Each row below holds a small network's activations on one input, seen along a few directions.
Each table varies a few parts of the input and shows all the possible inputs, shuffled.
Descriptions start from the smaller parts, as in this example, which fits no table here: one of 8 places around a ring, together with either a single point or one of 9 places along a line or (one of 3 separate values, together with one of 4 places along a line).
Shared parts are said once, and a part with two or three values counts as separate values.
(in the rows, 128 means zero)

Other details of the inputs vary at random and push rows far along two fixed directions, the same in every table; ignore that.

Rows:
r1: [101 136 105 125 129 151 120 117 131 191 131 142 203 186 147 110]
r2: [115 130  98 112 140 120 117 112 108 183 119 168 158 150 170 140]
r3: [129 136 128 121 133 119 126 136 121 129 144 123 136 107 127 121]
r4: [129 124 130 132 125 124 124 129 124 135 134 126 124 119 129 133]
r5: [123 119 179 162 147  95 133 135 164 105 142  86  66 132 111 131]
r6: [114 127 100 118 134 124 111 113 109 191 127 169 155 135 168 136]
r7: [145 129  93  93  87 176 132 128 105  99 102 151 165  89 112 124]
r8: [118 134 162 163 160  91 133 157 150  82 137  70  88 133 125 104]
r9: [156 119 101 102  86 181 130 122 111 101  99 157 155 101 116 137]
r10: [ 92 127 130 145 169  69 109 116 126 218 154 137 118 160 181 136]
r11: [130 125 139 125 127 128 126 123 130 141 137 135 115 123 123 142]
r12: [163 127 123 111  95 175 144 140 128  35  95 115 128 106  93 120]
r13: [124 130 170 160 154  92 137 146 158  99 151  80  69 133 110 125]
r14: [136 142 108 109 117 147 128 132 111 107 117 134 152 113 127 121]
r15: [112 123 136 151 156  97 125 129 137 141 121 121 105 156 146 125]
r16: [153 123 111  92  75 177 131 121 110 115 117 157 153  80 102 138]
r17: [108 129 114 128 159  96 112 113 117 201 140 154 141 154 176 140]
r18: [114 136 140 141 151  92 122 138 131 143 154 106 120 115 137 112]
r19: [134 136 108 105 115 145 131 133 112 114 123 133 151 102 121 122]
r20: [104 119 161 154 139 129 139 117 152 166 171 101 141 171 114 116]
r21: [122 129 154 139 148  98 123 131 133 154 155 112 108 127 131 134]
r22: [109 124 114 129 154  95 110 110 116 208 139 160 130 162 167 147]
r23: [141 117 116 119 110 149 129 118 127 116 105 149 132 125 130 138]
r24: [155 117 112  99  78 182 129 117 112 112 107 159 147  95 106 148]
r25: [126 119 124 129 104 181 137 119 146 129 131 131 177 160 102 115]
r26: [145 125 117 111 108 149 129 126 116 122 124 141 137 113 119 141]
r27: [131 140 151 143 139 116 142 150 140  75 135  86 102 112 103 113]
r28: [119 125 143 142 151  96 125 126 139 147 143 118 102 145 140 137]
r29: [118 140 143 142 155  94 125 136 129 142 155 109 119 124 136 120]
r30: [155 115 142 136 118 146 140 129 148  63 104 119  95 131  95 133]
r31: [124 133 124 128 138 124 126 135 121 124 128 125 134 126 133 127]
r32: [149 118  99 102  88 177 135 116 117  93  82 162 149 119 120 138]
r33: [135 126 110 117 114 150 128 130 115 113 108 138 144 116 128 128]
r34: [136 130 107 115 114 150 130 128 121 109 101 141 140 127 137 123]
r35: [163 126 131 105  81 168 146 140 127  54 120 119 124  82  76 127]
r36: [104 137 109 125 162  94 113 119 113 189 131 150 148 162 184 129]
r37: [117 136  99 115 132 120 115 116 102 193 138 160 164 119 165 129]
r38: [120 140 145 140 148  93 126 135 128 147 158 109 114 124 131 126]
r39: [111 130 135 145 156  96 125 134 136 132 126 115 113 152 156 118]
r40: [121 135 169 157 147  84 136 151 151  99 161  71  82 110 106 111]
r41: [147 130 145 135 105 142 141 137 137  73 128 103 106  96  90 125]
r42: [145 120 134 131  82 209 153 131 162  51 104 107 161 145  61 108]
r43: [160 111 112  99  84 180 131 104 120 109  95 169 135 118 102 158]
r44: [118 130  95 113 143 119 114 113 106 180 110 171 156 163 173 136]
r45: [153 123 144 131 117 146 141 142 139  65 121 104 107 108  97 125]
r46: [133 134 141 123 124 122 129 127 122 141 147 129 126 109 119 136]
r47: [142 111 124 119 104 151 126 109 128 129 106 153 119 127 117 150]
r48: [130 115 127 135 125 123 124 119 132 135 118 139 111 141 129 140]
r49: [ 86 152 122 134 180  63 105 134 111 197 166 118 147 140 178 108]
r50: [124 132 123 128 138 125 130 131 127 125 122 129 125 133 135 127]
r51: [132 135 110 117 112 148 128 129 113 114 115 138 148 107 123 123]
r52: [135 122 150 149 141 119 140 139 150  73 112 104  86 145 105 124]
r53: [ 91 127 126 142 142 128 123 110 132 217 167 134 180 184 145 123]
r54: [122 130 168 162 161  95 135 149 159  94 147  82  74 134 115 118]
r55: [121 125 160 166 160  92 134 147 157  83 121  86  74 156 126 109]
r56: [126 123 138 131 123 128 123 120 132 141 132 135 116 120 124 141]
r57: [116 143 162 162 159  88 134 155 147  82 144  68  91 124 119  99]
r58: [135 115  86 104 109 151 115 103 105 171  99 191 162 140 155 147]
r59: [120 135 112 100 124 116 116 118 103 203 155 161 160 110 152 137]
r60: [122 126 168 165 150  93 135 145 159 100 146  80  69 130 112 121]
r61: [145 132  90  91  88 175 128 130 105  93 100 148 168  94 118 118]
r62: [120 137 160 158 165  92 138 154 154  83 138  77  80 143 124 107]
r63: [154 125 112  98  76 180 132 118 110 114 113 160 150  87 103 143]
r64: [111 131  95 116 137 123 116 116 106 188 118 163 157 139 170 132]
r65: [133 121 139 125 126 125 127 117 133 140 130 136 114 130 126 147]
Description of these inputs: one of 5 places along a line, together with either a single point or (one of 2 separate values, together with one of 6 places along a line).
Changing only the place on the line of 5 turns r56 into r34. The same change can be made to r43. Which row results?
Answer: r44
Changing only the place on the line of 5 turns r29 into r27. The same change can be made to r45. Which row results?
Answer: r31
Which other rows agree with r26 in the place on the line of 5? List them by row number.
Answer: r4, r10, r13, r22, r28, r35, r38, r40, r41, r48, r53, r60
Change only the choice among 2 separate values in r23. List by row number the other rows that result.
Answer: r17
Change only the choice among 2 separate values in r61. List by row number the other rows that result.
Answer: r49

Rows:
r66: [146 124  91  98 105 150 120 114 100 126  93 174 139 110 143 148]
r67: [108 131 146 142 142 115 127 126 136 177 173 112 146 141 127 121]
r68: [134 136 163 149 135 120 147 159 154  53 140  68  93 107  88 102]
r69: [ 90 125 119 156 166 115 125 120 149 173 117 128 154 221 167 108]
r70: [110 134 144 141 141 111 127 132 136 159 162 107 137 134 127 116]
r71: [110 138 139 139 147 103 125 135 130 156 158 109 137 130 133 113]
r72: [136 142  85  91 112 153 121 128  92 135 113 158 177  99 148 125]
r73: [140 139  89  96 100 163 126 129  97 120 111 153 173  99 128 125]
r74: [145 123  96  98 104 152 121 111 106 137  99 175 141 116 139 150]
r75: [110 119 145 143 148  95 120 114 134 180 145 135 108 149 148 144]
r76: [121 134 131 137 163  79 116 135 123 137 126 124  93 128 164 131]
r77: [171 111 131 112  79 180 146 124 136  44  90 138 106 102  76 146]
r78: [144 108 184 160 122 129 143 136 172  66 137  84  61 130  76 134]
What do these inputs look like to the network?
Answer: either a single point or (one of 2 separate values, together with one of 6 places along a line)
Change only the choice among 2 separate values in r72. List by row number the other rows that result.
Answer: r76

Rows:
r79: [182 117 127  91  78 171 128 117 109  91 113 160 105  71  84 176]
r80: [114 117 148 151 151  96 122 121 141 150 139 124 111 176 132 136]
r81: [127 115 116 129  93 173 130 114 141 135 114 146 152 131 124 132]
r82: [122 152 120 122 145 113 125 140 110 135 146 120 139 122 150 120]
r83: [158 123 160 129 110 166 158 145 161  39 126  87 117 124  67 113]
r84: [148 111 129 124 116 147 139 125 136  98 112 134 117 145 108 138]
r85: [116 135 112 110 140 130 122 127 117 172 143 144 166 145 137 123]
r86: [128 116 122 130  95 164 128 118 135 126 114 136 144 123 122 127]
r87: [139 128 156 153 108 131 143 151 153  39 107  76  81  94  87 109]
r88: [131 124 135 122 119 144 137 135 138 101 139 113 139 140  95 119]
r89: [183 123 123  74  58 195 147 118 104  82 131 162 143  55  71 160]
r90: [113 122 163 165 142  98 126 144 154 126 141  88  97 134 131 108]
r91: [111 119 133 150 124 125 125 124 133 151 128 119 134 139 130 122]
r92: [122 124 166 158 161  95 138 137 157  89 131  91  72 147 110 124]
r93: [138 131 123 107 112 167 132 133 127 108 123 135 156 126 110 128]
r94: [105 131 133 151 154  95 113 133 132 148 137 111 116 118 157 111]
r95: [134 131 109 122 102 150 132 137 116 102  98 134 131  89 126 120]
r96: [136 117 118 122 113 154 127 107 128 143 113 161 146 159 135 154]
r97: [133 129 115 115 112 171 131 112 123 146 134 146 171 151 119 132]
r98: [113 143 135 135 164  90 120 139 123 140 156 110 133 133 146 113]
r99: [137 139 113 104 115 151 131 132 116 123 127 135 153 124 118 121]
r100: [125 140 113 127 157  99 125 127 106 153 120 140 116 133 167 137]
r101: [127 132 150 148 166  83 127 141 141 110 132 104  81 136 139 123]
r102: [121 135 108 122 157  92 119 127 104 153 118 149 123 132 164 136]
r103: [115 126 116 120 153 102 116 117 121 156 123 148 130 144 154 142]
r104: [118 123 110 102 109 113 106 100  94 224 152 176 143  80 152 157]
r105: [125 137 121 125 150  92 120 130 120 145 125 142 110 138 156 128]
r106: [122 123 127 129 101 144 128 125 129 128 112 132 137 122 126 121]
r107: [117 150 146 141 164  86 131 146 133 127 157  93 114 134 134 105]
r108: [112 147  99 109 150 114 117 134  99 165 142 144 163 121 159 125]
r109: [107 123 137 150 143 101 121 133 137 148 134 105 120 125 147 117]
r110: [145 118 114 110 116 158 129 117 120 114  98 158 138 134 123 147]
r111: [119 119 160 171 122 133 141 134 171  95 137  90  95 140  98 109]
r112: [146 136 109 101 108 164 134 123 111 118 120 145 166 120 119 123]
r113: [141 114 103 107 110 153 127 106 122 139 111 162 146 146 138 149]
r114: [107 131 100 128 135 104 111 129 109 170 125 141 148 108 169 124]
r115: [118 130 141 141 148 120 136 126 138 158 155 115 143 163 120 119]
r116: [116 131 164 168 137 101 135 151 161  86 133  70  78 120 108 105]
r117: [121 130 119 126 152 109 118 116 121 156 128 144 123 148 162 141]
What do these inputs look like to the network?
Answer: one of 3 separate values, together with either a single point or (one of 2 separate values, together with one of 6 places along a line)
Change only the place on the line of 6 in r82. List by row number the other rows that result.
Answer: r83, r93, r97, r98, r112
